Look-ups in named tables: a row name and a column name give one cell, copied from the table.

vaken =
fields: tibek, fakoro
led: [41337, 64793]
kigar: [64623, 52059]
som: [66711, 72657]
gureti: [78721, 91171]
bopekob: [15616, 73408]
bepob: [28504, 64422]
zepi: [59393, 24302]
zazofeb: [73692, 81715]
zifug: [28621, 52507]
vud: [59980, 68733]

tibek of vud: 59980
fakoro of zifug: 52507
fakoro of led: 64793
tibek of gureti: 78721
tibek of bopekob: 15616
tibek of zazofeb: 73692
fakoro of vud: 68733
tibek of bepob: 28504
fakoro of bopekob: 73408
tibek of led: 41337
fakoro of som: 72657
tibek of zifug: 28621
fakoro of bepob: 64422
tibek of zepi: 59393
fakoro of kigar: 52059
tibek of kigar: 64623
fakoro of zepi: 24302
fakoro of zazofeb: 81715
Which row has the largest tibek? gureti

Table leno
fields: goz, zenera, gisom, pomep, fasubo, seza, pim, dipato, lerobo, feza
ruzaget: [3.95, -9.88, 2.96, 4.93, 1.51, 1.18, -0.72, 4.91, -0.66, -6.70]
kun: [5.49, 5.73, 7.69, 5.29, 5.64, 6.12, 6.84, 5.98, 4.33, 6.11]
lig: [2.82, -2.52, 5.40, 5.27, 3.57, 3.49, 3.13, 3.85, 1.61, 0.02]

What is the dipato of ruzaget in leno? 4.91
What is the lerobo of kun in leno? 4.33
What is the seza of kun in leno? 6.12
What is the goz of kun in leno? 5.49
What is the zenera of kun in leno? 5.73
What is the pim of lig in leno? 3.13
What is the lerobo of ruzaget in leno? -0.66
What is the pomep of kun in leno? 5.29
What is the zenera of lig in leno? -2.52
What is the feza of lig in leno? 0.02
What is the goz of lig in leno? 2.82
What is the dipato of lig in leno? 3.85
What is the fasubo of ruzaget in leno? 1.51
What is the pim of ruzaget in leno? -0.72
What is the gisom of kun in leno? 7.69
Which row has the largest dipato? kun

kilunim:
,pidem,vibav,kanu,suven,tuferi,fozovon
kis,122,195,157,60,131,188
dod,185,164,68,64,124,151
finu,125,129,47,58,127,118
lutere,153,186,212,141,133,188
zonupu,221,183,129,116,125,176
guv,135,79,148,222,135,90
vez,202,186,109,80,125,175
misep,220,183,119,104,124,175
firezib,119,66,76,167,133,68
kikaral,107,183,127,41,131,173
buroba,39,83,136,146,139,89
zaf,159,195,129,57,127,185
molu,189,157,61,70,123,144

kanu of kis = 157
tuferi of guv = 135
tuferi of buroba = 139
suven of buroba = 146
vibav of finu = 129
kanu of dod = 68
tuferi of vez = 125
suven of zonupu = 116
fozovon of lutere = 188
kanu of zonupu = 129
fozovon of dod = 151
kanu of kikaral = 127
fozovon of misep = 175

punati
         fugobu    nub    vev    guk   buvi  sasuzi  seral    par  mober
gapad     55.17  37.57  53.00  70.15  21.91   26.90  43.48  96.46  28.64
sunadak   40.55  60.98  46.09  42.48  38.89   73.07  57.82  33.81  39.65
vilopur   45.04  44.93  47.26  50.98  46.29   40.78  47.02  46.87  45.65
bik       27.39  54.09  31.60  17.57  19.26   54.22  67.50  46.76  38.06
tarib     36.76  49.41  45.95  35.30  53.75   47.00  46.36  51.51  44.04
birovo    42.89  50.35  48.59  46.91  42.60   47.06  43.31  37.67  47.84
zeratos   33.03  47.80  49.62  28.26  24.76   79.01  47.78  42.38  52.32

par of vilopur is 46.87
nub of vilopur is 44.93
fugobu of sunadak is 40.55
fugobu of bik is 27.39
nub of bik is 54.09
mober of birovo is 47.84
Which row has the largest par? gapad

Table vuguf
,zaf,ros,kap,bot,nores
kirakal,0.357,0.807,-0.140,0.660,-0.206
nuraro,-0.085,0.418,0.020,0.008,0.017
mos,-0.031,-0.274,0.359,0.295,0.175
nubifoz,0.206,0.091,-0.149,0.787,-0.735
pefadi,-0.110,-0.105,0.174,0.114,0.190
reg,0.449,0.043,0.294,-0.048,-0.035
terobi,0.120,-0.026,0.389,0.125,0.071
lup,0.269,0.073,0.418,0.152,0.328
masonar,0.061,0.119,0.221,0.039,0.078
kof,0.199,0.768,0.026,0.537,-0.225
tedep,-0.191,0.044,0.149,0.407,0.316
tabasu,0.169,-0.151,0.209,0.123,0.498

bot of nuraro is 0.008
ros of tabasu is -0.151
bot of lup is 0.152
ros of tedep is 0.044
kap of masonar is 0.221
bot of tedep is 0.407
zaf of tedep is -0.191
kap of tabasu is 0.209
nores of nubifoz is -0.735
kap of kof is 0.026
ros of masonar is 0.119
ros of kof is 0.768
nores of kof is -0.225
ros of mos is -0.274
kap of nubifoz is -0.149
bot of pefadi is 0.114

